A small network was shown many inputs. Here are its activations along a few directions, one row for each input.
Each table varies a few parts of the input and shows all the possible inputs, shuffled.
Descriptions start from the smaller parts, as in this example, which fits no table here: one of 6 places along a line, together with either a single point or one of 11 places around a ring or (one of 2 separate values, together with one of 8 places around a ring).
Shared parts are said once, and a part with two or three values counts as separate values.

Other details of the inputs shift rows strongly along three fixed directions, in all tables alike. That doesn't count.

Rows:
x1: -0.472 -0.922 -0.005 1.061 0.326 -1.215 0.593 -1.544 -2.374 0.763 2.903
 -0.440 -0.447
x2: -2.711 0.782 -1.655 1.968 0.536 0.245 -2.260 -2.080 3.482 -3.108 -1.403
 0.623 -3.428
x3: 0.294 0.375 -0.698 -3.838 -2.257 3.810 -1.248 -0.122 -3.716 3.163 -2.363
 -0.909 -0.524
x4: -0.172 -1.166 -0.297 0.581 -1.426 -2.973 0.457 -0.889 -1.968 -1.015
 0.730 -1.408 -0.904
x5: -0.607 1.980 -4.086 -1.809 0.435 4.382 -3.397 -0.151 -0.012 1.190 -7.331
 0.950 -2.086
x6: -1.066 0.626 0.356 2.103 1.929 1.748 2.849 2.894 6.333 -0.165 -1.765
 1.102 1.808
x7: -0.345 -0.308 1.960 0.442 0.411 -1.448 -0.080 -3.032 -1.141 0.001 1.399
 -1.540 0.708
x8: 3.710 1.893 -0.778 -4.778 -2.719 3.608 0.562 4.411 0.591 4.475 -1.456
 0.424 5.166
x9: -0.563 -1.083 0.163 0.486 0.678 -2.459 0.702 -0.556 -3.263 -1.240 0.635
 -0.492 -0.384
x10: -0.068 -1.268 0.083 1.411 -0.431 -1.469 0.361 -1.922 -2.254 1.065 2.402
 0.084 -0.322
x11: 1.661 -1.966 3.027 0.200 -1.451 -0.545 1.918 3.874 1.773 0.226 2.286
 0.855 4.389
x12: -2.505 -0.320 -2.909 2.313 1.646 0.174 -0.371 -1.138 2.776 -2.967 -2.592
 -0.074 -4.046
x13: 1.444 2.757 -0.932 -3.222 -0.815 4.085 -1.879 -0.056 -3.743 2.801 -1.332
 -1.648 -0.625
x14: -1.255 -0.236 -0.549 1.807 2.405 -0.562 -1.485 -2.002 2.865 -1.523
 -2.978 2.549 -3.993
x15: 0.094 -1.003 0.563 0.404 0.587 -2.589 -1.019 -1.132 -2.660 -1.592 0.638
 -0.512 0.427
x16: 0.198 -1.145 0.241 -0.226 0.256 -0.737 1.610 -2.351 -1.784 -0.403 2.518
 -0.419 -0.529
x17: 1.866 -0.367 2.636 -0.403 -0.267 -3.214 2.700 4.592 1.407 1.162 1.292
 1.871 3.034
x18: -0.531 0.470 -1.709 1.432 1.315 0.478 0.758 4.264 6.073 -2.263 -1.636
 0.562 0.989
x19: -0.005 2.857 -1.626 -3.752 -3.870 1.660 -2.662 -0.116 -2.710 2.409
 -2.123 -1.111 -0.422
x20: 0.123 -0.757 -0.035 0.106 -0.733 -2.858 -1.022 -1.136 -1.538 -1.761
 1.253 -1.842 -0.232
x21: 2.162 2.318 -0.822 -2.811 -2.118 3.768 -2.236 -0.568 -3.742 3.428 -2.221
 -0.984 -0.400
x22: -0.809 0.902 0.393 1.752 2.427 2.014 1.927 3.026 6.924 -0.487 -1.546
 0.962 2.403
x23: -0.061 -0.099 1.602 -0.799 1.475 -2.965 -0.243 -0.976 -2.016 -0.429
 1.502 0.050 -1.287
x24: 0.619 1.322 -2.029 -3.334 -1.503 1.598 -1.414 0.604 -4.598 2.631 -3.790
 -0.657 0.017
x25: -1.562 0.378 0.326 0.017 -1.633 -2.312 0.496 -0.887 -1.679 -1.215 2.244
 -1.025 -1.265
x26: -0.178 -1.986 1.918 -0.003 -0.074 -0.390 -0.863 -1.787 -1.790 -1.047
 2.071 -0.720 -0.124
x27: 1.830 -0.441 1.380 0.781 -0.215 -1.120 1.052 3.492 1.852 1.125 3.377
 0.712 4.886
x28: -0.829 -1.792 1.569 -0.157 -0.231 -0.180 0.834 -1.262 -2.563 -0.529
 2.081 -0.673 -0.759
x29: 0.306 -1.190 0.212 1.360 -0.392 -1.463 -0.653 -2.343 -1.750 0.737 2.346
 0.165 0.107
x30: 1.487 1.944 -2.928 -2.959 -0.809 5.592 0.468 3.303 3.275 3.269 -4.234
 1.522 1.554
x31: -2.580 -1.290 -0.648 1.789 2.641 2.657 -1.047 -2.013 2.575 -2.695 -1.319
 0.767 -3.380
x32: 2.880 0.088 2.719 1.044 -0.494 -0.453 1.664 3.765 1.601 0.016 2.982
 0.318 4.212
x33: 2.150 -0.567 1.571 -0.667 0.100 -0.582 2.921 3.341 2.157 0.085 3.540
 0.369 4.582
x34: -2.470 -0.365 -0.762 2.938 1.923 1.321 0.401 -3.270 3.238 -0.914 -2.914
 0.589 -2.919
x35: 1.718 1.776 -1.784 -4.769 -1.325 3.685 -2.176 -1.278 -2.777 3.029 -1.637
 -1.110 0.489
x36: -0.297 -0.653 0.126 0.759 0.746 -1.130 -0.341 -1.752 -2.093 0.352 3.261
 -0.647 0.012
x37: -3.037 0.374 -2.016 2.447 -0.112 0.217 -0.774 -1.900 3.171 -2.454 -2.003
 1.168 -4.198
x38: -1.381 0.092 -0.470 1.386 3.149 -0.455 -1.971 -1.841 2.900 -1.930 -2.440
 2.019 -3.738
x39: -0.253 -0.372 1.433 -0.546 1.076 -3.003 0.724 -0.806 -2.318 -0.053 1.154
 0.337 -1.730
x40: 2.620 -0.234 2.312 1.372 -1.125 -0.480 2.928 3.984 1.166 0.895 2.337
 0.749 3.460
x41: -0.214 -0.692 1.875 0.840 -0.330 -1.638 0.393 -3.170 -1.244 0.458 0.925
 -1.033 0.494
x42: 0.242 -1.099 -0.121 0.531 -1.458 -3.034 -0.538 -1.286 -1.627 -1.266
 0.771 -1.343 -0.404
x43: -1.344 0.577 0.440 -0.237 -1.208 -2.274 -0.489 -1.038 -1.383 -1.606
 2.593 -1.324 -0.857
x44: 0.314 0.643 -0.360 2.783 1.855 2.890 2.092 3.588 5.546 -0.969 -1.131
 1.933 0.203
x45: -0.404 -0.834 0.313 0.196 1.080 -2.385 -0.240 -0.732 -2.961 -1.648 0.974
 -0.768 0.062
Description of these inputs: one of 5 places around a ring, together with either one of 4 places along a line or one of 5 separate values.
The inputs of x35 and x8 match in every part but the place on the ring of 5. If x15 is changed in the same way as x35 into x8, which row does it become?
> x5
Which other rows does x23 become when the place on the ring of 5 takes its other values? List them by row number.
> x14, x17, x38, x39
List by row number the other rows that have the place on the ring of 5 in common with x16.
> x1, x6, x9, x12, x25, x28, x39, x44
Which other rows does x41 become when the choice among 5 separate values takes its other values? List them by row number.
> x8, x11, x21, x29
A walk changes only the place on the line of 4. It starts at x17 and steps to x24. List the rest of the walk in order.
> x4, x37

Rows:
x46: -1.657 -0.730 1.668 1.908 0.791 -5.177 -0.284 -2.794 -0.661 -3.119 3.655
 -1.048 -1.778
x47: 1.580 0.541 0.983 -1.622 -1.361 1.092 -0.456 -0.794 -0.950 2.486 0.859
 -0.788 2.819
x48: -1.454 2.365 -3.235 -3.366 2.799 4.478 -2.754 -2.831 -3.715 1.695 -6.578
 0.069 -5.325
x49: 0.394 -0.103 1.592 1.461 3.923 -0.330 1.475 4.709 5.603 -0.767 -1.644
 3.123 2.214
x50: 1.450 0.187 0.464 -0.719 -2.133 1.341 0.648 -0.417 -1.574 2.782 0.557
 -0.675 2.347
x51: -2.539 1.073 -2.336 1.735 3.433 5.125 -1.956 -2.228 5.643 -1.084 -4.091
 0.815 -2.931
x52: -0.317 -0.903 -0.062 2.800 0.863 2.106 3.426 3.039 5.948 -0.377 0.023
 1.319 2.467
x53: 0.413 0.931 0.509 -1.973 -0.553 1.974 1.212 0.482 -1.857 1.784 1.191
 -1.918 2.226
x54: -0.175 2.076 -0.404 -2.604 -1.377 -0.823 0.475 2.155 -1.849 0.911 0.669
 -1.633 0.822
x55: 0.158 0.190 1.169 1.877 0.435 0.005 1.204 2.947 7.319 -0.875 -0.410
 2.342 2.113
x56: -0.066 0.365 -0.553 2.926 -0.427 -1.216 1.848 4.334 6.748 -1.021 -0.796
 2.383 1.558
x57: -0.560 -2.573 1.457 2.727 1.783 -1.692 1.145 -3.138 -1.769 -3.103 4.946
 -0.650 -1.595
x58: -0.982 -1.130 1.356 2.298 -0.252 -5.575 -0.477 -3.537 -0.388 -2.649
 3.248 -0.089 -1.502
x59: -3.080 -0.513 -1.567 2.516 0.334 0.348 -2.266 -7.863 -1.248 -1.629
 -2.026 0.059 -7.238
x60: 0.424 1.662 1.475 -2.902 -1.187 0.257 -0.406 0.855 -1.045 1.729 0.740
 -1.408 1.477
x61: 0.551 -2.779 1.843 2.989 0.960 -2.460 -0.543 -4.366 -0.942 -2.341 4.592
 0.642 -0.879
x62: 1.686 0.389 -0.416 -2.289 -2.375 -1.073 -1.980 1.537 -1.753 0.406 -0.501
 -0.757 2.351
x63: 2.434 -0.319 -0.004 -0.762 -1.895 1.559 -0.003 0.630 -1.911 2.365 1.322
 0.171 1.790
x64: -1.114 -2.218 1.297 2.254 0.803 -4.735 -1.184 -2.230 -1.436 -4.386 2.999
 -1.317 -1.065
x65: -0.904 0.308 -0.964 2.144 -0.022 -0.608 2.683 4.847 6.034 -1.138 -0.594
 1.561 1.126
x66: -1.825 -1.520 2.248 1.991 0.792 -3.348 1.815 -3.133 -1.081 -2.958 3.885
 -1.218 -2.087
x67: 2.623 0.558 1.378 -2.582 0.449 -0.956 -0.592 0.962 -2.508 2.784 -1.232
 0.814 1.637
x68: -1.148 -0.123 -2.870 2.394 3.751 2.796 -1.074 -1.040 4.439 -0.348 -6.791
 3.642 -4.573
x69: -0.014 0.524 0.516 -1.827 -2.377 0.440 1.482 1.036 -1.681 2.005 0.449
 -1.037 0.753
x70: 1.457 -0.421 -0.406 -1.384 -1.402 2.123 0.882 1.100 -2.505 2.035 1.560
 -0.423 1.385
x71: 0.657 -0.160 -1.236 -1.806 -2.583 -0.356 0.101 2.579 -2.632 0.402 -0.498
 -1.410 1.442
x72: 0.785 -0.404 0.686 -1.876 0.240 -0.527 1.592 1.740 -3.270 2.456 -0.963
 0.756 0.993
x73: -0.585 2.082 -3.086 -2.820 1.161 6.306 -4.626 -3.311 -1.962 1.610 -3.646
 -0.723 -3.885
x74: 1.473 0.073 -0.817 -1.221 -3.146 -0.747 -1.000 2.070 -2.377 0.833 -0.882
 -0.740 1.834
x75: 0.338 0.570 -0.686 -2.262 -1.429 -0.326 -0.387 2.661 -2.618 -0.490
 -0.045 -1.861 1.505
What is each input in this table made of?
> one of 5 places around a ring, together with either a single point or one of 5 places along a line
The inputs of x53 and x50 match in every part but the place on the ring of 5. If x66 is changed in the same way as x53 into x50, which row does it become?
> x59
Which other rows does x65 become when the place on the line of 5 takes its other values? List them by row number.
> x52, x69, x70, x71
List by row number the other rows that have the place on the ring of 5 in common with x55.
> x47, x58, x61, x62, x67
List by row number the other rows that have the place on the ring of 5 in common with x64.
> x46, x49, x51, x60, x73
